Each row below holds a small network's activations on one input, seen along a few directions.
In each table, some parts of the input vary, and every possible input appears once, in random order.
A made-up example of a description, with smaller parts first: ring(8) and (point or ring(11) or (values(2) and line(6))).
Shared parts are said once, and a part with two or three values counts as separate values.
In the rows, zero is written as 128.

Other details of the inputs vary at random and push rows far along two fixed directions, the same in every table; ignore that.

Table:
R1: [120 115 143 136 144 127 130 121 130 117 110 123]
R2: [172 170  89 171  81  76 127 171 168 147 147 109]
R3: [184 149 113 141 183 143 149 133 148 130 176 114]
R4: [ 94 104 171 100 172 157 111  91  87  94 113 134]
R5: [194 165 104 149 121 104 140 148 167 150 166 111]
R6: [113 119 153  89 110 130 113 117 115 115 116 137]
R7: [ 89  90 153 100 174 159 112  82  99 102  96 139]
R8: [ 88  89 130  81 145 142  96  84  88 120 115 139]
R9: [123 126 121 101 170 158 133 133 118 114 150 127]
R10: [145 123 111 147  94  95 122 132 154 133 116 131]
R11: [ 91 127 156 129 128 144 136 122 119 116 119 136]
R12: [180 148 104 134 155 149 140 116 124 163 185 107]
R13: [ 88  93 138  79 144 142  98  94  89 130 128 128]
R14: [ 78 106 165 106 165 176 122  89  78 111 119 133]
R15: [ 73 113 174 140  63  86 126 166 115 105  30 193]
R16: [ 81  97 143 117 159 171 124  87  97 117  98 136]
R17: [150 122 102 120 202 162 133 116 119 139 163 103]
R18: [202 137  95 136 162 130 136 128 151 165 181 100]
R19: [122 149 140 170  24  52 117 163 162 114  84 134]
R20: [107 117 137 144 135 145 141 120 123 132 114 120]
R21: [132 116 148 104 114 128 108 138 107 149  99 175]
R22: [ 93 152 131 175  46  60 133 187 168  98  84 138]
R23: [177 169 101 161  72 100 159 170 174 155 149 114]
R24: [ 99 127 141  98 112 118 107 118 113 123 127 133]
R25: [108 155 139 164  23  68 137 161 159 130  95 136]
R26: [ 50 108 164 121 102 115 102 126  97  83  78 144]
R27: [172 145 109 126 190 183 162 131 137 148 187 111]
R28: [100 105 140 116 106 133 123 106 105 138 118 129]
R29: [157 110 103 102 186 181 130  81 102 156 174 120]
R30: [127 136  94 167 113 102 132 153 160 119 107 125]
R31: [194 155  84 115 154 135 139 147 148 156 189 104]
R32: [192 161 102 156 145 125 160 164 175 131 163 115]
Description of these inputs: values(2) and (point or (values(3) and line(5))).
Changing only the values(2) part turns R9 into R31. The same change can be made to R16. Which row results?
Answer: R29
A walk changes only the line(5) part. It starts at R30 and steps to R17. List the rest of the walk in order.
Answer: R26, R22, R9
Which other rows does R2 become when the values(2) part takes its other values? List them by row number.
Answer: R26

Table:
R33: [ 54  88 172  64  83 121  79 106  74 116  97 169]
R34: [100 138 122 181  61  78 129 189 166 110  86 129]
R35: [ 93 119 146  81  63 104 106 126 121 114 110 148]
R36: [124  92 132  64 173 167 110  86  70 143 154 132]
R37: [170 134 131 123 191 161 141 138 124 134 134 151]
R38: [129 125  98 142 161 138 135 108 120 139 152 108]
R39: [173 143 119  89 155 135 117 124 107 166 162 143]
R40: [144 101 159  50 199 189  96  61  63 157 142 164]
R41: [142 119 100 146 170 154 135  97 126 144 155 113]
R42: [140 116 106 151 162 152 135  94 126 144 139 121]
R43: [ 72 107 139 107  84 113  95 127 106 126  99 126]
R44: [ 72  78 164  95 107 140 103  84  88 129  73 140]
R45: [146 122 127 111 202 159 142 131 109 126 138 138]
R46: [122 128 112 129 169 152 129 108 100 123 137 118]
R47: [ 32  95 174 105  85  98  89  74 109  90  82 113]
R48: [149 106 116 104 164 161 120  98 104 160 148 111]
R49: [216 148  94 151 106 106 142 145 161 183 157 133]
R50: [ 76  95 162 151 112 126 127 124 124  97  61 159]
R51: [103 116 118  84 191 184 120  78  95 105 150 113]
R52: [142 162 135 137 140 170 161 146 124 148 181 116]
R53: [ 83 100 187 105 141 144 116 114  93 104  58 181]
R54: [184 185 114 181 106 133 190 176 161 164 178 106]
R55: [129 136  94 124 137 133 134 109 152 138 157  95]
R56: [133 130 130  98 181 156 139 132 127 106 138 133]
R57: [124 128  95 142 160 142 121 114 127 135 161 108]
R58: [161 124 135  78 155 137 103  94 104 138 178 120]
R59: [ 53  93 154 134  78 110 115  95 120 121  56 141]
R60: [127 152  98 159  25  60 132 176 187 130 107 107]
R61: [ 85 120 175 123 111  98 114 137 127  75  80 141]
R62: [164 139 145  72 166 136  99  97 103 139 173 129]
R63: [193 127 100 139 130 128 140 125 142 169 152 130]
R64: [186 143 110 159 166 134 157 158 157 137 136 138]
R65: [145 118 111  72 154 156 121 103 112 133 172 118]
R66: [193 179 118 186 107 143 189 168 171 166 173 115]
R67: [ 30  89 155 106  91 111 109  91  95 111  68 131]
R68: [164 156 113 141 159 124 141 178 146 130 140 143]
R69: [181 134 104 173 155 140 153 141 159 149 135 117]
R70: [ 78 126 118 153  69  87 114 139 145 125  99 116]
R71: [108 145 143 126 100 104 136 169 149  93  92 152]
R72: [143 122 100 141 150 138 137 103 137 157 146 105]
R73: [192 152  76 150 105  98 135 168 162 161 172 115]
R74: [137 104 130 114 201 183 132 102 107 133 140 124]
R75: [ 51 106 165 109 110 121  93  83  92  68  86 119]
R76: [119 101 124  81 168 161 111  91  80 150 143 109]
R77: [165 147 141 113 188 137 128 133 128 107 152 123]
R78: [140 121 114 141 188 151 147 136 128 124 145 122]
R79: [ 68 117 147 119  94 120 121 136 137  85  85 130]
R80: [162 139 100 160 149 126 150 157 147 138 140 105]
R81: [135 123 144  92 205 165 135 127  93 124 132 149]
R82: [ 70 113 143 148  84 118 116 120 112  95  67 146]
R83: [122 116 151  22 188 180  94  74  74 133 166 148]
R84: [188 166  90 174 147 107 156 195 176 135 150 127]
R85: [175 146  89 177 155 142 147 125 143 144 141 118]
R86: [123 115 145 109 186 156 115 100 112 106 149  99]
R87: [157 123 140  83 153 153 108 105  98 157 144 157]
R88: [140 132 110 148 151 122 120  99 140 120 168  85]
R89: [125 120 127 150  38  75 127 155 146 134  89 148]
R90: [ 67 118 201 128  84 159 142 109 100 120  84 155]
R91: [152 118 115 152 180 153 149 132 139 129 140 128]
R92: [154 140 119 163 155 113 140 143 162 106 150 104]
R93: [ 80  97 168  85  89 108  88  99  95  98 103 135]
R94: [ 80 132 134 164  65  86 139 172 171  83  76 138]
R95: [147 152  82 160 148 131 131 143 140 130 154 109]
R96: [128 187 158 196  20  72 163 183 182 116 127 107]
R97: [122 188 137 178  21  94 176 192 186 119 125 121]
R98: [ 77 103 162  89  62 100  99 123  93 126  87 162]
R99: [116 151 110 212  59  60 143 211 191 107  90 134]
R100: [209 147  92 142 109 107 140 147 157 177 165 130]
R101: [113 142 142 109  69  89  96 155 122 136 107 163]
R102: [ 77 138 113 169  38  73 127 152 169  99  88 121]
R103: [151 130 120 116 139 121 108 108 126 135 165  82]
R104: [207 154 102 186 148 117 166 172 179 147 130 136]
What do these inputs look like to the network?
Answer: line(6) and (point or line(11))
Changing only the line(6) part turns R91 into R50. The same change can be made to R100. Which row results?
Answer: R49
Which other rows does R57 become when the line(6) part takes its other values? List them by row number.
Answer: R38, R41, R42, R88, R102
Which other rows does R76 become when the line(6) part takes its other values? List them by row number.
Answer: R43, R44, R48, R60, R103

Table:
R105: [173 159  84 188 128  85 147 181 187 119 138 109]
R106: [ 87 113 174  80  85 118 106 126 100 119  92 167]
R107: [118 138 109 170 112  97 138 156 162 103 111 112]
R108: [145 133 133 113 183 175 147 127 117 133 153 135]
R109: [134 128 116 123 199 165 133 110 117 123 157 112]
R110: [ 82 114 154 122 141 154 133  99 109 108 115 120]
R111: [118 121 137 108 127 149 123  98 107 144 152 113]
R112: [ 74  82 140 138  37  72  94 122 118 132  28 170]
R113: [144 117 109  92 179 140 103 104 114 128 162 112]
R114: [ 84 113 191  98 123 131 114 132  98  93  73 176]
R115: [103 110 121 102 132 126 104 104 114 114 131 110]
R116: [ 82 136 152 144  16  73 121 155 136 120  82 147]
R117: [154 131 124  85 164 161 127 113 107 152 171 130]
R118: [167 162  94 196 108  99 161 164 187 129 146 102]
R119: [ 53 102 165 102  75 123 104  93  99 108  91 127]
R120: [137 124 110  99 169 149 110  96 111 138 166 107]
R121: [135 128 131 128 177 173 147 108 115 138 159 111]
R122: [189 134  78 211 118  97 154 165 178 163 104 138]
R123: [123 128 142 121 162 168 141 120 107 125 138 132]
R124: [142 119 115 101 165 159 119  86 114 140 175 102]
R125: [179 153 128 121 106  95 124 160 143 144 138 147]
R126: [191 171 111 176 108 107 166 196 179 143 136 137]
What do these inputs look like to the network?
Answer: values(2) and (point or line(10))
Changing only the values(2) part turns R117 into R108. The same change can be made to R106. Which row results?
Answer: R126

Table:
R127: [ 57  94 206  82 161 205 146  77  78  99 107 146]
R128: [197 148  83  98 176 149 132 135 129 168 163 154]
R129: [ 52 106 165  66 130 169 100  39  58 137 146 112]
R130: [181 106  88  88 153 135 128 126 123 167 170 127]
R131: [114 136 153 169  56  65 123 189 134 136  45 183]
R132: [188 114  98  98 170 169 101  65  94 195 185 112]
R133: [103 103  55 199 209 160 153 111 148 117 127  83]
R134: [111 134 167 171  74  88 144 148 175  81  65 134]
R135: [ 97 130 134 152  39  61  95 110 136 106  93 100]
R136: [187 179 111 204 130  70 144 194 180 124 137 123]
R137: [193 142  79 134 141  95 129 154 176 134 184  81]
R138: [163 170 125 172 143 133 167 181 130 141 161 124]
R139: [131 119 157 169  50  97 146 160 162 129  48 174]
R140: [ 46  98 163  58 106 154 107 107  87 111 117 122]
R141: [175 148 102 108 200 144 119 127 144 112 182 118]
R142: [ 53 122 162  81 111 154 115 123  93  92 118 156]
What do these inputs look like to the network?
Answer: point or (values(3) and line(5))
Which other rows does R141 become when the line(5) part takes its other values? List them by row number.
Answer: R134, R135, R136, R137
Which other rows does R128 become when the values(3) part takes its other values? List them by row number.
Answer: R141, R142
